Here are a small network's activations along a few directions, averaged over the inputs that share one value of a field.
Values that are neighbours, or in one group, have similar rows; names and order tell nothing.
Strong random noise was added to every row along 2 fixed directions; ignore it. To show where, here is one row again and again, with new noise each time:
[-386   -3  -99  540 -175  -72  -14  -68  284 -499   65   50 -212  166]
[-361  -88 -126  342 -151 -133 -101  -84  214 -305   32   44 -129  170]
[ -49 -274  -45 -360 -107  -76 -200   23 -234  189   41   68  -71  226]
[-313   83  -20  633 -201   63  107    1  240 -664  130   71 -342  179]


VIMET, 12 values:
debo: [ -40   65 -243  -38  -97 -171    9 -109  123  266 -411   80  669   85]
nar: [  87  216  102  260 -125  257  396  162  -82 -300  296  185 -368 -425]
tadit: [-144  -97 -124 -181  -28  -27 -139   71   61  110  264  242 -182 -264]
teb: [-107  -39 -395 -165  144 -355 -246  -77  -77  226 -120 -126  209  -48]
gok: [ 125  364  181  179   54   73   49 -170  246    4 -304 -237  260   46]
rarob: [ 485  183  447  259  171  507  486  298 -143 -509  249  118 -279 -382]
fam: [ 492    5  114 -171   83   17  183  119 -373  133   14   51  178  -55]
bur: [ 142  246  283  -23  137  281  256  -73 -133  -38  100 -184   -2  127]
kupip: [ 240 -295  284 -713   26  221 -189  122 -521  497   96  -92 -301  179]
vosa: [ -43 -155 -173 -116   89 -113 -134  115 -140  -48   64  -45 -228  220]
gez: [ 160   48  173 -269   15  273   92   -5  -24  -59   86 -254 -167  170]
mepes: [ 234  250  156  288    9  117  199  131  199   41 -191  163  152 -302]
Each value of VIMET is a pair of two hidden parts, and every pair occurs once (4 first parts, 3 second parts).
Q: mepes and debo share the first part; mepes and nar share the second. Which value has the first part of nar and the second part of debo?
A: teb
Q: bur and rarob share the first part; bur and kupip share the second. Which value has the first part of kupip and the second part of rarob?
A: tadit

ZUSOG, 11 values:
bitop: [-455 -470 -509 -183  -69 -406 -582    0   64   91  -35   46  -11  -12]
lala: [ 424  511  617  454   92  616  739  399 -112 -554  208  207 -235 -243]
sulet: [ 113   15   57  -87   77 -142  279   22  176 -233 -390  200  184 -519]
gisa: [-109 -129 -111    9  311  245   15  -13  377  263  163   19 -299   42]
doso: [ 169 -108 -305 -807 -177 -194 -424   49 -514  692 -120 -124  437  266]
sib: [-223  -10   84  646 -131  206   93  -92  262 -826  349 -298 -100   90]
kifi: [ 178  451  120  427 -265  349  284 -116  153 -291 -178 -232   98  154]
tun: [-229   24 -159  295  376 -286   34 -374  649  180 -170 -155  535 -294]
rida: [ -14 -112  -68 -464 -306   -3 -293  108 -354  224  -78  215 -503  -17]
bom: [ 114 -395  329 -203  224  160   75  158 -682  -51  304  123 -396  270]
zeruv: [-251  212 -210  192 -123 -763 -330 -299  303  443 -147  -44  435  214]
The values of ZUSOG form a line.
Q: A walk along ZUSOG starts at sulet and steps to its neighbour lala. Put bitop, gisa, tun, bom in the order it reaches them.
A: tun, bom, bitop, gisa
Q: Name the neighbours of doso, in listed order.
A: sib, zeruv
